A small network was shown many inputs. Here are its activations along a few directions, one row for each input.
In each table, some parts of the input vary, and every possible input appears once, in random order.
A made-up example of a description, with smaller parts first: one of 2 separate values, together with either a single point or one of 9 places along a line or (one of 5 places around a ring, together with one of 6 places along a line).
Shared parts are said once, and a part with two or three values counts as separate values.

Other details of the inputs vary at random and push rows far along two fixed directions, the same in every table; ignore that.

Rows:
r1: [ 51  29 -31 -41 -15  10 -37 -45   6   3 -17]
r2: [ 20  30   7  17 -10  22  -1  27  37 -17  10]
r3: [-18  14  45  39   6  41  11  45  46 -22  14]
r4: [  -2  -68  -10  -24   28  -56   25  -59 -105   54   -5]
r5: [ -39  -88  -35    3   17  -25   13  -53 -106   31  -16]
r6: [  2  30 -24 -19 -41   7 -24  24  38 -20   5]
r7: [ 12  35  23   8  -2  15  -6  18  42 -16  17]
r8: [ 52  24 -39 -27 -19  13 -30 -32  -6   1 -17]
r9: [-12   5 -30  28  -3  25 -26   2  14 -16 -35]
r10: [ 29  41   0  -7 -23   8 -13   6  28  -3   5]
r11: [ 26  21  -2  -7   4  22 -17  -2  27 -17   1]
r12: [ -18  -88   -3  -11   35  -24   29  -53 -103   42  -19]
r13: [  2  23  34  -1 -17  -9   6  18  51  -5  18]
r14: [ 40  13 -86 -63 -26  -2 -62 -42  -8   1 -63]
r15: [-44  46  29  48   4   6   1  91  70 -33  14]
r16: [-79 -50 102  68  44 -49  85  72 -15  22  62]
r17: [ -6  28  33  24   3  33  13  34  49 -26  15]
r18: [  0  27  32  24   3  22  11  43  57 -18  25]
r19: [ 21  13 -69 -12  -3  12 -43 -16   2 -11 -43]
r20: [ 40 -14 -43 -34   3  35 -32 -58 -33   1 -40]
r21: [ 48  26 -35 -42 -17   9 -30 -43   7   9 -16]
r22: [-94 -40  63  40  16 -56  56  68 -26  14  58]
r23: [ 64  13 -49 -68 -23  -2 -49 -75  -8   2 -34]
r24: [ 21  20  -9   5 -13  31  -1   2  15 -15  -9]
r25: [-43  36  17  51 -19  34  11  67  65 -43  31]
r26: [  6  26  31   3 -21  -9   7  22  47  -1  17]
r27: [ 38   8 -32 -30   0  29 -22 -41  -7 -11 -25]
r28: [ 21  27   8  -8   1  11 -17  -2  27 -13   8]
r29: [ 10  30 -46   1 -24  34 -29  16  32 -28   2]
r30: [-44 -74  39  31  30 -25  47  -1 -73  29   6]
r31: [ -4  34  50  19 -25  -9  14  48  60 -14  28]
r32: [ 37  19 -21 -17   0  25 -22 -18  17 -11  -8]
r33: [ -12  -76  -11  -16   30  -37   37  -56 -104   45  -14]
r34: [ 63  15 -49 -64 -26  -1 -44 -74  -8   6 -35]
r35: [ 38   8 -39 -28  -6  32 -14 -40  -3  -4 -28]
r36: [-42  42  31  46 -16  17   7  89  68 -34  48]
r37: [ -16  -86   -7   -5   31  -26   28  -53 -106   48  -20]
r38: [  5  31 -45 -19 -11   2 -38  11  16  -7 -31]
r39: [-61 -49  84  22  38 -66  56  19 -40  27  46]
r40: [-87 -53  29  51  42 -46  51  32 -46  10   4]
r41: [-21 -59  19 -12  25 -65  38 -34 -83  54  10]
r42: [ -5  34  42  23  -1  12  11  43  58 -15  31]
Description of these inputs: one of 6 places along a line, together with either one of 2 separate values or one of 5 places along a line.
- The inputs of r12 and r13 match in every part but the place on the line of 6. If r30 is changed in the same way as r12 into r13, which row does it become? => r31
- Change only the place on the line of 6 in r40. List by row number the other rows that result. => r9, r14, r15, r19, r38
- List by row number the other rows that have the place on the line of 6 in common with r22. => r1, r10, r21, r38, r39, r41
- Change only the choice among 2 separate values in r29. List by row number the other rows that result. => r19

Rows:
r43: [ -3  37  10   1   0 -12  -4  35  38  -9  10]
r44: [ -8  26 -46  40 -14  74 -16  34  34 -39 -19]
r45: [  9  -1  -4 -25 -13 -27   3  -5  -8  11  16]
r46: [-29   5  43  22   9 -43  27  38   9   7  39]
r47: [ 28  37  18  18   3  35  -6   9  42 -16  13]
r48: [  8  26  24  16  19  27   7  22  34 -12   5]
r49: [ 25  59 -15  -8 -24  14 -40  27  64 -26 -18]
r50: [-71 -44 -30  27  11 -21   6  27 -50   2   0]
r51: [-43  -3  37  17  -3 -32  10  32  29  -9   6]
r52: [ 57   7 -25 -36 -25  39 -21 -59 -10   0  -9]
r53: [-28 -30  72  31  23  -9  53  28  -7   5  46]
r54: [ 56 -12 -56 -40   8  21 -36 -70 -40  17 -58]
r55: [ 40  -8 -49 -61 -35 -19 -22 -65 -41  26 -11]
r56: [-40 -98  21  -1  42 -47  40 -52 -95  42 -22]
- Describe the family of inputs behind these rows. => one of 2 separate values, together with either a single point or one of 6 places along a line
- The inputs of r51 and r56 match in every part but the choice among 2 separate values. If r50 is changed in the same way as r51 into r56, which row does it become? => r44
- Change only the choice among 2 separate values in r53. List by row number the other rows that result. => r45

Rows:
r57: [ 48  63 -29 -15 -27  58 -44   0  67 -34 -14]
r58: [  -6  -69  -19  -32   28  -54   13  -59 -102   42  -14]
r59: [-26  -8  42  29  14  -4  27  31   5   0  27]
r60: [-28  -7  43  17   6 -21  26  35  12   1  27]
r61: [-28  -8  45  29  13 -11  25  29  12   0  16]
r62: [ 47  60 -30 -17 -32  47 -38  -4  61 -28 -10]
r63: [-30  -8  45  25  12 -13  23  30  11  -1  24]
r64: [  -5  -74  -18  -28   30  -40   19  -67 -102   41  -22]
r65: [ 47  74 -16  -3 -38  63 -37  20  85 -36  -2]
r66: [ 68   0 -92 -73 -14   4 -55 -92 -51  18 -53]
r67: [-24  -8  40  26   7 -11  30  27   4   3  30]
r68: [-28   5  55  44  12   7  32  50  32  -9  29]
r69: [ 46  66 -31 -21 -35  34 -42   2  63 -23  -9]
r70: [ 49  61 -28 -18 -37  48 -44   0  68 -28 -15]
r71: [ -5 -62 -19 -29  25 -51  13 -58 -96  44 -22]
r72: [-85 -66 -62  53  27  11   5  21 -71  -8 -39]
r73: [-29  -5  39  15   3 -24  23  32   9   5  24]
r74: [-27  -4  42  25  15 -16  26  35  14  -1  19]
r75: [-27  -2  43  24   3 -17  23  30  17   0  27]
r76: [ 71  -5 -91 -74 -20  16 -51 -97 -49  14 -54]
r77: [-29  -3  42  21   7 -25  27  36  12   0  31]
- Describe the family of inputs behind these rows. => either a single point or (one of 4 places along a line, together with one of 5 places along a line)

Rows:
r78: [ 16  11  -2  13   9  34   0   7  11 -14  -3]
r79: [ 13  69  26  23 -11  33  -7  55  94 -33  11]
r80: [  5 -12   3 -14  16 -24   2 -20 -20  17 -12]
r81: [-46 -60  39  28  26 -11  50   3 -55  21  27]
r82: [-62 -54 -89  30   5  -5 -12   4 -77   4 -53]
r83: [ -4 -35   6 -22  17 -33  14 -30 -45  28 -15]
r84: [-38 -16  52  10 -10 -50  37  34   4  10  47]
r85: [ 58  11 -74 -65 -24 -15 -39 -58 -34  17 -21]
r86: [-19  17  36   5 -17 -24  14  44  33   0  38]
r87: [-24 -15  32  34  15  14  29  21  -5  -3  28]
r88: [-10  43  53  41   9  23   3  56  80 -25  17]
r89: [ 71  43 -52 -37 -28  49 -56 -48  38 -19 -44]
r90: [-39 -27  42  46  24   7  47  30 -16   1  37]
r91: [-44 -39  46   8  24 -68  37  11 -43  29  29]
r92: [ 12   8   5  11   8  28  -4   5  14 -12  -5]
r93: [-19 -59   3 -32  16 -66  18 -44 -87  44  -2]
r94: [ 59 -11 -75 -45 -23  42 -34 -87 -43   5 -33]
r95: [-68 -57 -60  -3  21 -39 -11  -5 -71   3 -31]
r96: [ 87  97 -71 -47 -47  51 -75 -21  71 -32 -28]
r97: [-20   3  45  37  25  -2  24  36  22  -5  14]
r98: [ 11  59  33  28 -11  45 -14  48  95 -34   4]
r99: [ -1 -50   2  -6  13  -6  17 -38 -55  16 -10]
r100: [-26  13  44  13  -5 -37  20  49  28   2  45]
r101: [ 11  63  36  18 -25  33  -7  46 100 -34  11]
r102: [ 62  -9 -70 -49  -7  36 -40 -77 -40   7 -53]
r103: [ 16   8  -6 -26 -21 -17 -12 -21  -1   5   0]
- Describe the family of inputs behind these rows. => either one of 2 separate values or (one of 4 places along a line, together with one of 6 places along a line)
- Which of the alternatives is r87? => one of 4 places along a line, together with one of 6 places along a line
- Change only the place on the line of 6 in r87. List by row number the other rows that result. => r80, r88, r91, r92, r100
